Each row below holds a small network's activations on one input, seen along a few directions.
In each table, some parts of the input vary, and every possible input appears once, in random order.
Descriptions start from the smaller parts, as in this example, which fits no table here: one of 8 places around a ring, together with either a single point or (one of 2 separate values, together with one of 4 places along a line) or one of 9 places around a ring.
Shared parts are said once, and a part with two or three values counts as separate values.

Other details of the inputs vary at random and push rows far along two fixed directions, the same in every table; ignore that.

Table:
x1: -14	15	60	22	2	25	53	-19	24	59	13	-49
x2: -6	41	66	-40	-64	83	20	-21	-65	52	93	-93
x3: 25	-2	-27	-17	3	6	-33	39	-5	-43	-2	61
x4: 29	-41	-18	-2	10	-41	-19	6	10	-12	-20	44
x5: 11	-29	29	32	14	-52	8	-35	16	16	-24	-25
x6: 20	-14	15	49	26	-45	-1	-12	22	-5	-43	3
x7: 48	-35	10	34	18	-38	16	-17	54	44	-41	7
x8: -5	48	-27	-30	19	21	-17	33	0	-52	21	13
x9: -47	56	-25	-57	-8	71	11	47	-13	-44	36	33
x10: 29	-47	2	25	-9	-40	-5	-31	6	61	-17	2
x11: -27	4	-53	-37	17	-3	-40	36	-19	-88	4	47
x12: -10	25	-55	-44	-10	11	-52	44	-47	-43	37	31
x13: -15	1	-31	-9	17	2	10	0	28	-22	-39	20
x14: -43	70	21	-78	-59	95	-19	0	-82	3	117	-63
x15: 37	-36	-3	26	-8	-24	0	-13	-1	29	-12	17
x16: -26	-3	-84	-13	17	-21	-55	34	-20	-66	-8	58
x17: -13	-49	-5	17	7	-44	11	-32	23	-2	-55	8
x18: 20	0	69	16	-18	12	20	-25	-2	49	8	-59
x19: -28	34	110	-26	-52	97	41	-52	-36	65	66	-119
x20: 24	-31	6	67	15	-60	9	-32	13	24	-38	-11
x21: -48	13	-68	-50	-22	29	-38	22	-39	-53	17	38
x22: -7	-13	-30	21	9	-15	-11	0	-11	-24	-14	15
x23: 38	-20	12	43	29	-49	16	-11	50	33	-46	-14
x24: -11	17	36	-6	2	33	28	-26	14	29	10	-56
x25: 14	18	63	20	-6	13	45	-3	23	67	22	-46
x26: -17	65	-32	-31	19	31	-13	69	-6	-64	41	48
x27: 13	26	-47	-29	13	17	-18	75	12	-46	21	86
x28: -5	-42	-21	40	0	-35	13	-30	10	7	-54	12
x29: 23	-37	27	24	8	-51	6	-22	14	26	-24	-22
x30: -5	-33	2	33	11	-26	13	-24	26	-1	-68	14
Description of these inputs: one of 5 places along a line, together with one of 6 places along a line.
Question: Changing only the place on the line of 5 turns x24 into x23. The same change can be made to x16. Which row results?
Answer: x12
Question: A walk changes only the place on the line of 6. It starts at x10 and steps to x15. List the rest of the walk in order.
Answer: x4, x3, x7, x27
Question: Which other rows does x30 become when the place on the line of 5 takes its other values? List them by row number.
Answer: x3, x6, x18, x19

Table:
x31: -17	9	19	-10	-16	35	9	-3	-13	9	19	-14
x32: -28	15	2	-11	-13	17	6	-14	-20	12	23	-25
x33: 12	-20	-9	23	9	-12	7	-7	20	7	-29	19
x34: 5	-11	3	-5	3	-4	10	4	15	-8	-14	19
x35: -12	2	-47	-11	19	-24	-40	19	-19	-65	-5	31
x36: -18	10	27	-17	-15	33	11	-6	-8	0	9	-16
x37: -3	6	16	-12	-15	15	-6	-12	-28	-2	20	-36
x38: 11	32	33	-8	4	17	3	10	-7	1	34	-32
x39: 21	6	3	34	24	-32	3	13	26	5	-13	6
x40: 14	-25	20	27	6	-16	22	-28	29	22	-41	-3
x41: -28	40	-95	-52	9	26	-59	86	-41	-111	24	99
x42: -3	-19	-14	23	11	-19	7	-9	15	1	-33	4
x43: -2	14	9	-12	-22	34	8	-5	-17	21	25	-11
x44: 26	-23	0	22	9	-29	-11	-11	3	-1	-23	8
x45: -5	37	34	-14	4	34	22	10	13	-1	19	-24
x46: 21	-24	-5	21	2	-33	-1	0	10	11	-13	19
x47: 13	-6	5	-19	-5	-2	-16	-4	-8	6	13	-12
x48: -5	6	10	-29	-15	32	7	-4	0	22	24	-17
x49: 13	-20	-17	10	8	-29	-2	-2	19	25	-21	16
x50: 8	-21	-3	31	3	-30	-8	-4	4	5	-22	12
x51: 19	-23	-13	11	5	-34	-11	-5	16	18	-17	11
x52: 8	-13	5	12	4	-17	-16	0	-11	-12	-9	3
x53: -22	-4	-8	1	11	-11	3	-12	9	-18	-22	-1
x54: -26	3	-6	-4	1	8	4	-11	-3	-4	3	-12
x55: 9	3	1	-1	-15	11	-6	-4	-12	7	12	0
x56: -5	2	-5	0	-12	3	-6	-5	-16	0	8	-14
x57: -3	5	18	-20	-18	33	16	0	-6	15	28	-8
x58: 9	-22	-4	0	12	-22	4	-7	31	6	-33	12
x59: -10	-5	-6	1	5	-4	5	-5	8	-17	-26	1
x60: 0	-16	-18	26	8	-27	3	-7	7	9	-29	6
x61: -22	11	6	-9	-16	12	-3	-17	-22	6	27	-31
x62: 21	-17	3	2	2	-20	-10	3	-5	-6	0	10
x63: -4	36	26	-8	4	36	21	13	9	9	29	-22
x64: -1	9	14	-17	-22	26	13	3	-15	24	32	-7
x65: 8	21	-2	17	21	-9	9	21	18	4	-1	9
Question: Describe the family of inputs behind these rows.
Answer: one of 5 places along a line, together with either a single point or one of 6 places along a line
Question: Changing only the place on the line of 5 turns x31 into x41. The same change can be made to x42. Which row results?
Answer: x60
Question: Which other rows agree with x46 in the place on the line of 5? List them by row number.
Answer: x39, x50, x51, x55, x56, x61

Table:
x66: 11	-35	-36	80	58	-88	4	-6	59	-10	-94	25
x67: 5	-65	-15	66	39	-73	6	-18	49	1	-101	42
x68: -24	-4	-6	-26	-10	11	-4	12	-14	-32	-1	17
x69: -4	-2	47	8	-31	15	8	-45	-31	61	32	-85
x70: -19	-6	-25	-25	-14	14	-28	10	-22	-40	1	31
x71: 18	-57	-1	82	32	-93	-1	-40	38	29	-68	-4
x72: 40	-40	18	89	42	-74	23	-10	54	36	-68	25
x73: -6	-9	25	-3	-23	13	11	-43	-17	21	16	-36
x74: 10	18	28	-2	-8	11	13	21	-10	5	32	-3
x75: -14	-3	55	-6	-27	20	39	-46	-12	39	24	-64
x76: 27	9	-18	1	-8	1	-27	31	-29	-14	20	27
x77: -10	22	-48	-42	20	-11	-32	53	-3	-66	10	53
x78: -10	41	-28	-31	15	20	-10	33	12	-37	4	19
x79: -24	10	11	-12	-14	38	15	-5	0	-6	-11	-13
x80: -26	15	49	9	-9	27	24	-33	-9	41	24	-68
x81: 30	-9	42	-14	-31	26	13	-28	-14	62	33	-53
x82: 17	1	6	-23	-11	18	-10	6	-1	4	28	3
x83: 1	-6	-4	-14	-23	12	-6	-24	-34	3	16	-22
x84: 12	6	-38	-27	1	-10	-39	22	-18	-24	7	24
x85: 12	31	53	16	-13	36	39	-6	7	42	21	-40
x86: 4	14	17	-21	2	34	9	11	9	7	24	-3
x87: -33	7	-22	-13	-30	28	20	-3	-11	48	32	2
x88: -11	22	24	-18	1	22	8	-4	4	18	19	-22
x89: -24	14	-33	-20	10	19	-12	15	-16	-53	3	30
x90: 6	32	-58	-34	25	22	-20	61	17	-70	0	62
x91: -8	-6	-72	-32	-3	-2	-54	39	-33	-76	-13	68
x92: -17	20	-7	-11	-2	28	15	-8	-1	-20	-1	-10
x93: 0	11	-3	-25	-5	4	-21	5	-7	-4	21	2
x94: -27	20	-50	-22	19	-11	-31	44	-18	-73	12	35
x95: 11	1	62	-17	-21	27	36	-18	8	52	37	-52
x96: 52	-52	26	90	20	-81	13	-27	43	53	-56	11
Question: Describe the family of inputs behind these rows.
Answer: either a single point or (one of 5 places along a line, together with one of 6 places along a line)
Question: A walk changes only the place on the line of 6. It starts at x72 and steps to x86. List the rest of the walk in order.
Answer: x88, x80, x89, x67
